Each row below holds a small network's activations on one input, seen along a few directions.
Each table varies a few parts of the input and shows all the possible inputs, shuffled.
A made-up example of a description, with smaller parts first: values(2) and (point or line(9) or (line(4) and ring(8))).
Shared parts are said once, and a part with two or three values counts as separate values.

Other details of the inputs vary at random and push rows far along three fixed directions, the same in every table; ignore that.

Table:
r1: [ 11  22  11  -5 -33 -36   3 -11 -21  35  15 -10  18  53]
r2: [-11  18  14  -2 -28 -37   5 -20 -19  46  20 -11  23  40]
r3: [ -2   3   9  43 -13 -29  -1 -33 -21 -34  30  -1 -23  18]
r4: [ -9  11   9  32  -8 -21 -15 -39 -25 -29  33 -21 -32  16]
r5: [ -4 -23 -21   2  34  38  -5  19  24 -33  -8  11 -18 -61]
r6: [  8  20  15  -5 -25 -32  -1 -13 -19  38  22 -17  21  52]
r7: [  3  27   3 -11 -24 -47  10 -21 -14  39  11  -5  16  48]
r8: [ 21  37  -9  28  -5  21 -24  -9  40 -28  35  28 -24 -18]
r9: [  6  37  -3 -20 -38  15 -10   5  44  39  27  36  30  13]
r10: [ 18  -2 -20 -41   7  28   3  46  27  28 -31   7  26 -23]
r11: [ 21  -7 -23 -43   6  34   5  44  28  22 -30  13  29 -11]
r12: [ 10  43   0 -21 -29  21 -22   9  41  45  33  19  21  11]
r13: [ -7  -8 -13 -42   2  42  -4  37  18  32 -22   3  33 -32]
r14: [ 14   0 -13 -44  12  37  -6  38  23  28 -28  -6  32 -29]
r15: [-12 -50  -1  15  25   0   7  -3 -43 -47 -18 -32 -16 -16]
r16: [-17 -43  -5  12  31  -9  11 -10 -40 -39 -22 -31 -20 -28]
r17: [  8  25  -8  26 -11  22 -20 -12  43 -34  40  40 -15 -14]
r18: [  3 -39   3 -22   8 -13  24  17 -35  26 -33 -31  33  14]
r19: [-19 -38 -12   8  30  -5   4  -2 -42 -39 -21 -36 -33 -17]
r20: [-13   6  48  47   0 -19  -3 -37 -16 -29  10  11 -33  29]
r21: [ 21  51   1 -17 -18  11 -18   6  46  45  26  17  28   5]
r22: [  8  11   8  41   2 -28  -7 -36 -18 -29  30 -16 -27  20]
r23: [-31 -42  25  20  35  -3  19  -1 -32 -36 -42  -6 -40  -7]
r24: [ -4   1  13  43  -6 -25  -6 -35 -20 -31  36  -9 -20  17]
r25: [  5  28   7  -8 -26 -45   7 -18 -18  43  11  -9  14  41]
r26: [-19  15  44  43   7 -28   5 -43 -13 -23   7  11 -37  17]
r27: [  1 -34   5 -24   5  -8  19  11 -40  23 -36 -37  37   9]
r28: [ -8 -35  -9 -31   5 -27  32  13 -31  26 -39 -16  26  14]
r29: [ 11  36  -2  21  -5  31 -36 -12  34 -29  43  17 -19 -20]
r30: [-11 -48 -19   7  23 -11  15   3 -34 -47 -22 -20 -37  -1]
r31: [ -5 -28 -23   2  16  44  -5  27  22 -40 -10  18 -23 -51]
r32: [  6   0 -16 -48  12  37  -6  36  20  32 -25  -2  27 -31]
r33: [ -7 -47 -13  17  29 -20  23  -4 -28 -48 -28 -16 -20 -13]
r34: [ 15 -14 -18 -38   2  34  10  40  28  23 -30  18  38 -16]
r35: [  1 -33  -2 -23   3 -24  29  18 -32  25 -41 -24  29   9]
r36: [ -4 -16 -31  -2  25  38  -8  30  22 -36 -13  14 -33 -50]
r37: [-15  19  52   2 -26 -25   7 -21 -15  41  -2   7  10  56]
r38: [  7 -28   0 -29   9  -8  14  15 -40  23 -37 -42  27  15]
r39: [ -3 -10 -20 -40  -3  33   6  45  22  33 -26  16  27 -26]
r40: [  3  41   7 -19 -36  26 -23   0  35  42  32  19  34   1]
r41: [  7  38  -8  21   5  17 -27 -14  42 -19  42  23 -27 -27]
r42: [-10 -28  37 -19  17 -14  31  14 -26  27 -60 -12  18  20]
r43: [-12  12   3  36   0 -31  -8 -34 -19 -22  33 -14 -36  16]
r44: [ -6 -33  -5 -27   3 -24  29  16 -36  29 -38 -21  24   7]
r45: [ 13  49   9 -14 -25  16 -19  -3  40  42  24  16  42  -6]
r46: [  8 -23 -30  -4  26  42  -7  30  25 -48 -12  18 -25 -37]
r47: [ -4  25   1 -10 -29 -43   8 -16 -16  39  13  -5  13  52]
r48: [ 11  18  16   4 -33 -37  11 -19 -19  37  11  -6  30  44]
r49: [ -2  25  -2  26 -10  27 -26 -13  40 -23  47  27 -20 -23]
r50: [-12 -44  31  26  37   0  19  -3 -30 -42 -45  -8 -31  -3]
r51: [-11 -24 -31   0  23  37  -1  23  26 -40 -13  24 -22 -50]
r52: [ -5   9   2  35 -13 -30  -5 -31 -21 -29  29  -7 -38  21]
r53: [ 15  39 -14  23   0  11 -20 -13  48 -30  32  32 -23 -17]
r54: [  8  32  -1  31   1  18 -23 -16  45 -23  40  25 -13 -30]
Description of these inputs: ring(6) and (point or (values(2) and line(4))).
Question: Changing only the ring(6) part turns r31 into r3. The same change can be made to r40. Which row results?
Answer: r15
Question: Changing only the ring(6) part turns r6 into r43. The same change can be made to r17. Which row results?
Answer: r51
Question: Change only the line(4) part in r48. List by row number the other rows that result.
Answer: r18, r27, r34
Question: Change only the values(2) part in r43. List by row number the other rows that result.
Answer: r2
Question: Change only the ring(6) part in r23. List by row number the other rows that result.
Answer: r20, r26, r37, r42, r50

Table:
r55: [ -1  -5   6  29  16  12 -11 -10   1 -37  11  -2 -26 -21]
r56: [ 11  48 -31 -22 -32  28 -29  10  50  32  47  23  22 -15]
r57: [ -8  21  10 -30 -24 -11   4   4   0  56  -4   3  29  27]
r58: [  8  -3 -27  18  12   4 -17 -11  -3 -41  26 -20 -22 -28]
r59: [  9  16  10 -26 -27  -8   5   6   1  45  -4   4  37  38]
r60: [ -9 -33   6  12  16 -40  23  -8 -48 -17 -23 -30 -23  27]
r61: [  8   0 -18 -23  17  47  -7  37  42  -6 -22  26  -3 -36]
r62: [  1  -7  -2  31  13   1  -1 -10   6 -39   8   9 -25 -20]
r63: [  0 -40  -7 -29  13   6  23  28 -15  11 -46 -11  27  -7]
r64: [-14  15  25  20 -31 -51   6 -37 -36  22  26 -13   0  53]
r65: [  8  20  10 -25 -21 -16  10   0   3  50  -7   5  39  26]
r66: [ 15  52  10 -11 -22  38 -27   5  53  30  25  31  26 -12]
r67: [-14 -36  -6 -37  12  10  18  30 -20  19 -44 -12  14  -7]
r68: [ -6 -38   7  15  11 -36  22  -8 -51 -20 -21 -29 -18  27]
r69: [  7  44  15  38 -26 -15 -15 -38  25  -4  52  25  -3  16]
r70: [ -7  49  16  30 -32  -8 -21 -38  19  -2  50  25 -13  15]
r71: [  2 -36  -7 -33  11   9  19  34 -17  11 -48 -11  16   2]
r72: [  2 -36 -28   5   8 -43  15  -8 -56 -24  -6 -46 -14  20]
r73: [  6  -1 -18 -19  19  43  -3  31  43  -5 -22  26   5 -46]
r74: [  8  -1  -8 -21  21  55 -13  31  36  -4 -18  16   6 -47]
r75: [  4  58  21  31 -18 -11 -25 -41  21   0  46  14 -11  12]
r76: [  9  -6 -16 -17  13  47  -4  32  40  -8 -19  27   9 -45]
r77: [-12 -31  14  14  21 -35  17 -14 -52 -13 -21 -41 -16  15]
r78: [  6  18  19 -24 -23  -3  -1   1  -2  49  -1  -7  44  27]
r79: [  1  -2  -3  21  13   5  -5  -9   5 -42   4  10 -34 -11]
r80: [  6  15  19 -21 -21  -3   0   5  -1  53   3  -7  43  27]
r81: [ -2  -3  -3  28  19  -3   0 -11   9 -36   5   8 -30 -20]
r82: [-16  -4  -2  23  13   5  -6  -8   5 -32  10   7 -38 -19]
r83: [ -1  -3   6  26  20  10 -10 -11   2 -35  10  -2 -28 -21]
r84: [ 10 -38 -41 -37  12  -3  17  33 -20  11 -29 -29  26 -15]
r85: [  1  -9  -2  27  11   8  -5  -6   6 -42  10   9 -30  -8]
r86: [  0  18  24  23 -21 -61  13 -41 -31  20  20 -13   5  51]
r87: [  3 -37  -7 -33  17   7  20  36 -15  16 -45 -12  12   2]
r88: [-14  -7  -1  23  12   7  -7  -9   3 -33  12   8 -35 -19]
r89: [ -7  14  11 -27 -30  -5   3   3  -2  51   1   4  37  29]
r90: [-14 -12  -1  25   7  11  -7  -8   2 -36  15   8 -30 -17]
Question: Describe the family of inputs behind these rows.
Answer: values(4) and (point or (values(2) and line(4)))
Question: Changing only the values(4) part turns r64 into r68. The same change can be made to r88. Which row results?
Answer: r87
Question: Change only the values(4) part in r65. List by row number the other rows that result.
Answer: r67, r74, r79
Question: Which other rows agree with r69 in the values(4) part? List them by row number.
Answer: r62, r63, r65, r73, r76, r81, r84, r86
Question: Change only the values(4) part in r78. List by row number the other rows that result.
Answer: r59, r63, r89
Question: Change only the line(4) part in r80. List by row number the other rows that result.
Answer: r55, r77, r83

Table:
r91: [-13   0 -11 -18 -13 -18   7  -1 -16  25   0 -12  11   7]
r92: [ 15 -10  -6  23  20 -13   1 -10 -18 -37  -1 -22 -23  -4]
r93: [ -9 -10  -2  21  19  -8  -6 -15 -25 -25   5 -27 -25 -17]
r94: [ 19  -9 -32 -23  23  29   1  34  29  -5 -21   6   8 -34]
r95: [ -1  26   2  36 -16  -7  -7 -32  23 -23  36  30  -9 -11]
r96: [ -6   0   9 -15  -6  -1  -5  -1 -22  23   1 -23  14  14]
r97: [ 0 31  7  1  1 -9 -2 -9 22 15  5 15 -4  1]
r98: [  0 -20  -5  -2  16   3  12   7   3  -6 -19   0  15 -25]
r99: [-15 -20 -15 -19  -3   9   2  16  -8   9  -4  -6   0  -7]
r100: [-14  -4  -7  17   4  26 -20  -2   6 -36  20   2 -31 -23]
r101: [ -7  19   7   0 -12   0  -3  -1  17  12  11  27 -10  14]
r102: [ -6  20  -4 -13 -10 -16  -3  -9  -2  34  12 -12  18   6]
r103: [  9  -8 -10 -15 -15 -15   9  10 -10  15  -1  -3  12  29]
r104: [ -5 -15  -2 -21  16  46  -2  39  23  -2 -30  18  -7 -21]
r105: [ 15 -13 -36 -26  11  29   2  36  27  -8 -20  15   5 -31]
r106: [ -4 -13  16  -3 -17  -2   9   1 -13  16  -7  -3  26  20]
r107: [ -3 -24  17  28  13  -1   2 -18 -21 -38  -2 -11 -11  -6]
r108: [ -6  21   6 -13 -14 -20   9  -2   4  30  -6  14   6  20]
r109: [ 10  13  20   0 -12  -9   2 -10   1  28   3  -3  33   8]
r110: [  2 -35  -3  17   8 -22  10  -5 -42 -37  -9 -28 -22  24]
r111: [ -3 -11  16  -2  18 -19  13  -1 -25   6 -29 -21  -8   9]
r112: [  2  25   4  10 -26  19 -10  -5  39   7  33  40  13  -5]
r113: [  1  37  24  29  -2   7 -22 -27  21 -18  28  19 -30   6]
r114: [ 19   0   4 -13  -4  -5   1   5 -14  14  -5 -17  17  27]
Question: Changing only one part turns r114 into r96. The same change can be made to r110. Which row results?
Answer: r100
Question: Describe the family of inputs behind these rows.
Answer: values(4) and ring(6)
Question: Change only the values(4) part in r105. List by row number the other rows that result.
Answer: r91, r95, r108
Question: Change only the values(4) part in r92. List by row number the other rows that result.
Answer: r93, r109, r111
